Each row below holds a small network's activations on one input, seen along a few directions.
Each table varies a few parts of the input and shows all the possible inputs, shuffled.
Descriptions start from the smaller parts, as in this example, which fits no table here: line(4) and (point or line(11) or (values(3) and ring(8))).
Shared parts are said once, and a part with two or three values counts as separate values.
In the rows, zero is written as 128.

Other details of the inputs shift rows strongly along two fixed directions, in all tables alike. That doesn't count.

A family of inputs:
r1: [111 202 106 112 151 153 122 111 228 173 109 162  97 157 120 101 160]
r2: [162 122 158 111 126  72 144 115  84  76 137 151 114 124 153 179 102]
r3: [111 190  88 131 175 138 129 131 191 169 141 165  99 154 101 120 149]
r4: [154 175 120 144 179  93 137 144 150 118 126 179  98 144 101 148 101]
r5: [ 84  84 132 116  92 164 121 149  83 146 157  62 148 101 141 132 157]
r6: [ 96  85 103 127  96 165 108 133 103 128 108  76 136 104 124 113 149]
r7: [107 185  86 129 167 145 125 125 195 173 129 159 102 152 107 109 157]
r8: [117 179  84 137 166 136 122 130 193 151  98 159  91 146  91 124 142]
r9: [107 178  69 138 160 161 123 115 214 157  89 167 106 153  94 120 144]
r10: [148 199 148 128 179  94 141 136 163 138 145 189 107 150 124 139 116]
r11: [162 117 178 134 138  77 140 162  69  85 147 139 130 111 134 170  84]
r12: [162 111 158 138 133 114 138 130  82 100 155 152 158 133 161 122  96]
r13: [ 94 126 109 121 116 156 117 140 147 146 105 101 116 114 112 136 156]
r14: [109  78 139 117  80 153 113 139  88 114 111  73 145  94 141 127 143]
r15: [152 109 149 140 147 108 141 146  77 110 174 148 152 133 148 145  94]
r16: [176 170 128 140 169 108 139 118 172 109 101 202 113 155 123 126  88]
r17: [115 192  92 128 164 138 123 119 193 163 127 169 106 154 112 104 149]
r18: [160 112 157 138 139 104 139 136  76  99 162 156 159 132 159 130  89]
r19: [168 184 119 145 178 107 138 120 180 114 103 208 112 158 113 132  97]
r20: [ 92  95 129 119  83 162 116 117 122 156 135  65 151 117 132 101 166]
r21: [154 105 138 147 144 107 141 150  84  95 140 143 141 124 129 157  86]
r22: [109 114 125 130 106 132 121 123 137 138 112  95 131 115 107 127 142]
r23: [ 92  99  82 136 116 179 118 131 138 146 105  98 135 122 115 126 150]
r24: [162  97 131 126 131  96 147 106  77  74 138 150 131 133 154 168  95]
r25: [102  68 111 125  81 169 107 132  89 121 106  66 143  98 134 108 150]
r26: [105 123 131 127 118 135 129 127 135 158 145 100 136 127 120 121 150]
r27: [104  92 146 113  85 157 117 135  89 132 141  76 153 105 156 113 151]
r28: [ 85 120 117 120 101 157 119 118 145 166 135  84 140 126 119 107 167]
r29: [ 83 110 103 130 106 155 119 131 152 160 117  74 121 115  91 136 162]
r30: [ 99 123 111 132 114 142 121 126 157 155 109  93 121 119  96 131 154]
r31: [102  81 136 118  84 151 113 142  85 117 116  72 144  93 136 132 140]
r32: [163 134 125 120 143  81 144 107 106  86 131 165 103 138 139 161 106]
r33: [158 196 154 139 183  72 151 131 164 140 161 187 110 157 105 145 104]
r34: [ 80 104 124 112  91 170 113 133 112 151 137  74 146 108 141 113 165]
r35: [160 108 156 140 145 103 142 143  72 104 167 152 157 132 156 138  90]
r36: [107 127 106 123 117 161 115 122 137 149 130 112 132 131 136  95 157]
r37: [170 109 178 137 115  80 136 129  90  93 127 128 141 114 131 139  94]
r38: [163 118 153 132 135 121 136 122 105 108 143 156 148 141 162 113  96]
r39: [173 110 166 121 119  54 152 105  81  79 143 139 123 127 143 175  94]
r40: [172 104 157 131 121 102 129 134  84  85 116 137 131 117 147 121  89]
r41: [117 105 126 122  92 146 118 112 149 141  98  87 128 116 117 111 145]
r42: [ 99 115 124 115  94 163 117 108 155 164 124  83 136 131 130  94 163]
r43: [120 165 102 121 139 153 120 113 184 157 118 147 109 150 128  88 150]
r44: [166 112 175 121 114  99 130 137  92  88 116 133 131 111 150 135  94]
Each input here is: line(4) and (point or (values(2) and line(5))).
Changing only the line(4) part turns r41 into r44. The same change can be made to r26. Which row results?
Answer: r10
Change only the line(4) part in r19. List by row number the other rows that result.
Answer: r14, r25, r37
Which other rows agree with r38 in the line(4) part? List them by row number.
Answer: r9, r12, r15, r16, r18, r19, r21, r23, r24, r35
A walk changes only the line(5) part. It starts at r3 and steps to r7. List the rest of the walk in order.
Answer: r17, r36, r43
Change only the line(4) part in r9. List by row number the other rows that result.
Answer: r6, r22, r31
